Each row below holds a small network's activations on one input, seen along a few directions.
In each table, some parts of the input vary, and every possible input appears once, in random order.
A made-up example of a description, with smaller parts first: one of 2 separate values, together with either a single point or one of 9 places along a line or (one of 5 places around a ring, together with one of 6 places along a line).
Shared parts are said once, and a part with two or three values counts as separate values.

Other details of the inputs shift rows strongly along two fixed directions, in all tables alike. That doesn't count.

A family of inputs:
R1: [-53  16  49  13  63 -31 -19 -18 -10 -58  60  10   9]
R2: [  7   9  -6  30   2 -28 -20  19  13   9   6  35 -10]
R3: [-11  17 -34  24  24  -2  -9   2  11  20   8  25 -20]
R4: [  3  21 -33  20  17  -8 -14  10  23  15  15  28  -3]
R5: [ 18  19 -32  16   6 -28 -23   7   8 -13   9  24 -20]
R6: [-36 -20  56 -33  13  15  16 -16   2 -17  16 -42  41]
R7: [  9  14 -29  14  10 -29 -26   4  13  -8  -3  26 -26]
R8: [ 23  -7 -26 -19 -33  39  25   0 -10  34 -18 -31   4]
R9: [-14 -16  63 -40   5  -3  11 -16 -16 -46   8 -44  24]
R10: [ 27 -12 -22 -21 -44  30  10  -3 -17  16 -30 -28  -5]
R11: [ 28 -35  -8   7 -47  30  61  -8 -34   9 -40  10  11]
R12: [  6  24 -28  19  21  -4 -12  12  22  13   9  31  -7]
R13: [  4   0 -37  35  10  -1  29  -3  -8 -21   5  65 -10]
R14: [ 37 -21  -4  -9 -50   6   8   3 -17  18 -42 -30  -2]
R15: [  8  22 -33  22  10 -12 -20   2  -4  -4  13  26 -21]
R16: [ -1  17 -30  20  13 -13 -22  -1   2   1   2  27 -27]
R17: [  5  16  -9  36  20 -13 -11  12  12  22   4  30  -5]
R18: [-33 -12  58 -29  20  24  27 -18 -17 -19  20 -44  28]
R19: [ 29 -16  -5  -7 -39  23  18   6  -3  46 -30 -25  16]
R20: [-41 -19  53 -26  17  22  24 -21 -14 -17  20 -47  30]
R21: [ 20 -20  -3  -9 -36  21  15   2   2  51 -41 -23  10]
R22: [ 31 -13 -14 -33 -52  20   9  12   8  18 -25 -19   6]
R23: [-35 -20  60 -35   8   8  10 -27 -21 -31   8 -43  21]
R24: [ -2   5  -3  28   5 -29 -23  15  18  14  -5  36 -15]
R25: [ -1  11 -23  11   5 -21 -24  15  28   4   0  37 -18]
R26: [-24 -18  69 -44  -1   6  12  -5   0 -34  11 -33  31]
R27: [ 16 -18  -7  -2 -33  29  23  -2 -15  51 -37 -29  -1]
R28: [-25  -7  46 -53  10  22  13 -23 -17 -50  21 -43  21]
R29: [-64  17  30  -5  71 -17 -16 -11  29 -50  62  13  21]
R30: [-42  21  36 -12  65 -35 -23 -12  11 -80  57  12   3]
R31: [ 26 -17 -14 -31 -52  21   8  12  10  18 -31 -19   4]
R32: [ -2  15 -17  44  21  -9  -5   5  -5  25  14  22 -12]
R33: [  1  24 -32  26  25   4  -5   8   5  13  14  26 -19]
R34: [ 34 -22  -2 -13 -47   1   6   0 -14  23 -48 -28  -5]
R35: [ 18 -12 -26 -17 -34  41  24   0  -8  35 -24 -31   1]
R36: [ -6  16 -30  18  20 -10 -16   7  28  19   4  30  -9]
R37: [  1  12 -13  42  10 -18 -20   3 -12   5   2  25 -20]
R38: [  1   5  -6  32   2 -26 -22  19  14   9   0  34 -12]
R39: [ 10  19 -21  13   6 -16 -20  20  22  -3   6  38 -16]
R40: [ 37 -11  -1  -6 -44  23  14   0 -31  26 -39 -26  -5]
R41: [-25 -16  42 -57   5   3   7 -20  -3 -58  17 -47  24]
R42: [ 16  12 -12  33   6 -36 -22   8  -3  -3   3  24 -17]
Each input here is: one of 2 separate values, together with either a single point or (one of 4 places along a line, together with one of 5 places around a ring).
Q: The inputs of R22 and R2 match in every part but the choice among 2 separate values. If R36 is changed in the same way as R22 into R2, which row does it become?
A: R21
Q: The inputs of R20 and R35 match in every part but the choice among 2 separate values. If R6 is changed in the same way as R20 into R35, which row does it become?
A: R29
Q: Change only the place on the ring of 5 in R12. List by row number the other rows that result.
A: R28, R30, R33, R39
Q: Change only the place on the line of 4 in R24. List by row number the other rows that result.
A: R2, R26, R38

A family of inputs:
R43: [-81   7  77 -25  81 -26  -5 -28   3 -96  77  -7  27]
R44: [ 10   1 -14   9  -6  -6  -3   4   3   6  -6  11  -4]
R45: [-2  5 -8  7  8 -6 -5  0  1 -8  3 12 -8]
R46: [ -1   7   0   8   6 -10 -14   3   2  -3   6   6  -5]
R47: [ 7  4 -8  6 -4 -6 -8  7  5  8 -5 10 -9]
R48: [  0 -20  20 -42 -24  39  30  -8  -6  13 -13 -46  26]
R49: [ 2  7 -5  9  5 -6 -6  1 -4 -9  5 12 -7]
R50: [  4   1 -11   7  -3  -6  -5   5   6   3  -5  12  -5]
R51: [ 8  5 -8  7  1 -7 -7  4  5  5 -4 10 -4]
R52: [ 9  5 -5  9  0 -9 -6  7  3  3 -3  9 -6]
R53: [  3   4  -7   6  -1  -8 -12   4   4   8  -2   5  -9]
R54: [  3   5 -10   7   1  -5  -4   1  -2  -2   0  11 -11]
R55: [ 7  2 -8 10 -2 -9 -3  5  2  0 -1 11 -5]
R56: [  0   6  -1   9   7 -12 -11   3   3  -2   5   4  -6]
R57: [ 8  2 -9 10 -6 -6 -6  6  0  2 -3 12 -5]
R58: [ -7   8 -11  11  13   4  -3   2   6  15   8   5  -1]
R59: [ -5   8 -14  12  13   8   5  -1   0   7   9  11  -3]
R60: [  6   1 -11   8  -6  -6  -5   5   3   6  -5  12  -8]
R61: [  6   5 -12   8   2  -5  -3  -1  -2  -3  -1  11  -7]
R62: [  4 -23  23 -45 -31  25  17  -9  -7   2 -20 -50  19]
R63: [  5 -23  25 -46 -31  27  21  -7  -6   0 -21 -45  20]
R64: [ 9  6 -6  9 -4 -6 -8  7  2  4 -3 11 -6]
R65: [  8   4 -11   7  -1  -8 -10   3   3   9  -4   4  -6]
R66: [ -4  -3  -2  37   9   5  16  -5 -19  19  -4  17  -3]
R67: [ -1 -23  17 -40 -26  39  33 -10  -7  10 -12 -45  26]
Q: What do these inputs look like to the network?
A: either a single point or (one of 4 places along a line, together with either a single point or one of 5 places around a ring)
Q: Start at R49 and move only the place on the line of 4, one step at a time. The first step leads to R57. Which rows follow, in order?
A: R64, R46
